A small network was shown many inputs. Here are its activations along a few directions, one row for each input.
Each table varies a few parts of the input and shows all the possible inputs, shuffled.
A made-up example of a description, with smaller parts first: one of 8 places around a ring, together with either a single point or one of 9 places along a line or (one of 3 separate values, together with one of 4 places along a line).
Shared parts are said once, and a part with two or three values counts as separate values.
In the rows, zero is written as 128.

Other details of the inputs shift rows strongly along two fixed directions, in all tables alike. That doesn't count.
To show where, the next rows are all for the same input, with only those details redrawn:
[166 113 133 125 147 166 135  79 165 106  81]
[202 143 142 143 187  86 166 102 123  38  68]
[118  71 127 115  99 185  96 119 121 167 160]
[104  58 132 121  93 150  92 162  68 167 199]
[168 112 140 139 157  95 143 135  91  75 121]
[119  70 129 122 104 171  99 132 105 159 163]
[209 147 146 149 197  73 175 107 118  24  61]
[146  96 135 133 132 129 121 133  94 115 143]

A family of inputs:
row 1: [181 197 136 154 181 111 146  85 199  45  17]
row 2: [127 164 115 116 118 188 141  40 239 146  36]
row 3: [120 155 133 136 128  96 121 146 116  94 120]
row 4: [162 179 133 152 160  23 164 163  88  42  97]
row 5: [110 161 147 144 133  25 145 205  47  93 176]
row 6: [144  93 120 113 109 215  67  88 172 190 122]
row 7: [ 67 132 128 104  99 187 105 120 188 206 153]
row 8: [113 149 125 153 132 119 113 159 110  99 131]
row 9: [ 72 114 110 126  78 105 130 179  92 178 197]
row 10: [173 132 123 111 137 211 105  23 222 149  55]
row 11: [104  74 140 107 121 118 126 193  70 172 222]
row 12: [155 133 138 115 170  60 140 173  69 130 175]
row 13: [ 98 111  97 130  82 183  98 122 171 179 130]
row 14: [103 176 134 134 166  84 160 151 127 105 138]
row 15: [107  84 128 118  99 115  91 165  41 182 209]
row 16: [166  98 144 158 157  46 130 214  13  66 172]
row 17: [ 75 116 127 126  84  87 117 195  71 176 198]
row 18: [104  83 135 115 101  92  95 204  19 187 241]
row 19: [155 183 119 150 159  18 195 152  87  45  97]
row 20: [125 166 129 129 147  94 158 131 161 132 106]
row 21: [136 156 104 131 121 143 147  90 186 115  75]
row 22: [ 96 144 121 134 118 151 114 118 146 119 124]
row 23: [106 173 128 123 132 161 144  84 194 128  94]
row 24: [112  77 130 119 105 169 115 125 101 167 161]
row 25: [107 169 120 121 123 173 138  75 189 120  82]
row 26: [ 98 113 108 123  81 226  77  88 215 199 100]
row 27: [116 160 109 115 132 152 162  86 220 156  88]
row 28: [213 154 144 148 196  73 177 102 121  23  57]
row 29: [112  80 130 102 100 212 114 101 162 194 151]
row 30: [ 74 127 125 114  80 172 100 120 146 178 143]
Q: Describe the family of inputs behind these rows.
A: one of 5 places along a line, together with either one of 2 separate values or one of 4 places along a line
Q: Changing only the place on the line of 5 turns row 20 into row 26. The same change can be made to row 27. Which row results?
A: row 13
Q: A walk changes only the place on the line of 5. It starts at row 16 and steps to row 28. List the rest of the walk in order.
A: row 24, row 29, row 11
Q: Change only the choice among 2 separate values in row 12. List by row number the other rows that result.
A: row 11

A family of inputs:
row 31: [140  63 125 127 118 132 111 161  72 145 180]
row 32: [110 126 141 108 129 143 116 128 139 165 152]
row 33: [165 108 139 128 157  68 161 157  52 104 161]
row 34: [159 136 130 140 133 130 113 103 133  93  84]
row 35: [148 162 119 154 139 102 140 115 147  63  72]
row 36: [130 176 119 121 140 181 125  61 224 144  59]
row 37: [163 106 134 129 160  89 155 151  88 116 147]
row 38: [126 178 129 126 154  80 145 135 124 117 122]
row 39: [170 120 136 128 144 133 130 103 127 105  96]
row 40: [160 105 147 130 168  72 155 169  50  97 169]
row 41: [148  66 120 129 113 170 105 115 117 135 136]
row 42: [138  90 130  99 131 130 142 123 100 166 171]
row 43: [114 138 120 148 116  79 152 171  98  98 132]
row 44: [ 92 141 112 111 108 148 153 108 188 171 119]
row 45: [ 70  98 126 146  81 117 116 180  74 126 179]
row 46: [124 106 135 134 113 164  85 124 124 128 131]
row 47: [111 149 113 129 121 132 160 117 176 135 100]
row 48: [139 191 140 129 180  89 156 117 153  93  98]
row 49: [ 72 100 113 131  81 161  68 175 107 189 190]
row 50: [140 128 140 131 139 136 110 133 123 113 125]
row 51: [121 136 111 140 108 160 138  91 189 108  70]
row 52: [184 163 142 153 172  36 151 156  70  44 100]
row 53: [143 160 123 145 134 137 114  95 157  93  69]
row 54: [148 128 151 118 167  82 151 148  92 114 151]
row 55: [119 149 119 133 113 125 128 125 130 116 117]
row 56: [118  94 126 142 102 121  84 170  80 133 165]
row 57: [144 187 117 121 141 155 160  56 223 116  47]
row 58: [122 146 121 147 118  75 159 155  91  90 120]
row 59: [131 103 142 113 131 160 117 124 130 158 148]
row 60: [191 136 137 142 170 108 146 112 137  76  75]
row 61: [ 97  79 129  97  94 154 101 141  99 212 199]
row 62: [102 143 113 123 107 159 126 113 180 166 120]
row 63: [ 96 138 122 135 123 102 109 181 100 153 174]
row 64: [129 145 116 143 111 129 149  93 157  89  66]
row 65: [144 141 138 142 150  54 136 185  74 107 153]
row 66: [110  57 121 123  74 208  70 115 139 186 151]
row 67: [144 190 119 116 163 151 146  67 236 126  55]
row 68: [124 173 131 130 146 122 152 115 162 107 103]
row 69: [146 150 137 127 159  69 147 155 113 114 132]
row 70: [102 150 129 120 127 175 106 110 177 162 122]
row 71: [124 127 128 118 117 142 111 124 131 162 137]
row 72: [139  91 123 116  98 218  91  63 176 157  93]
row 73: [ 76 124 119 128  88  92 145 177  84 156 178]
row 74: [124 144 136 153 139 100 108 155  92  84 131]
row 75: [142 163 132 150 143 109 141 112 140  56  81]
row 76: [138 166 124 139 140 124 121 113 145 105  90]
row 77: [126  80 142 135 116 131  92 157  66 118 168]
row 78: [138 184 129 133 157 133 189  78 210  86  50]
row 79: [107 163 137 130 145  45 158 182  73 102 172]
row 80: [119 124 138 119 128 152 108 130 137 157 145]
row 81: [150 174 137 148 167 110 133 120 144  71  82]
row 82: [ 87 140 116 110 101 123 155 123 146 167 136]
row 83: [122  81 141 107 139 120 134 154  72 161 201]
row 84: [112  93 125  98 106 192 107 103 169 210 151]
row 85: [ 92 143 116 112 109 128 132 134 154 167 149]
row 86: [138  99 132 121 125 132 119 147 116 159 155]
row 87: [148 156 136 120 153  83 148 130 117 119 122]
row 88: [146  75 125 116 115 167 115 111 106 150 145]
row 89: [ 94 119 114 137  96 109 109 182  89 139 175]
row 90: [ 88 125 123 133 101 151 133 133 140 136 133]
row 91: [137  93 139 121 125 170 103 122 123 141 140]
row 92: [149  73 121 119 110 193 107  79 134 141 119]
row 93: [142  88 126 106 137 130 141 134 113 164 168]
row 94: [161  93 137 124 149 149 130 119 108 113 135]
row 95: [160  88 144 143 152  88 132 157  44  68 156]
row 96: [130 162 130 138 140 132 139 113 154  90  95]
row 97: [ 66 129 118  95  90 223 133  69 235 210 117]
row 98: [125  96 134 120 118 115 117 158  74 160 179]
row 99: [160 138 130 137 144 129 119 120 149 106  95]
row 100: [ 79 100 111 133  73 196  61 128 152 185 148]
row 101: [165 178 124 155 152  69 158 115 122  36  64]
row 102: [ 95 148 118 108 107 125 137 120 146 166 142]
Q: Changing only one part turns row 86 into row 63. The same change can be made to row 59. Which row results?
A: row 70
Q: Changing only one part turns row 36 into row 57. The same change can be made to row 81. Which row results?
A: row 96
Q: Describe the family of inputs behind these rows.
A: one of 3 separate values, together with one of 4 places along a line, together with one of 6 places along a line
Q: Change only the choice among 3 separate values in row 49. List by row number the other rows that result.
A: row 76, row 81
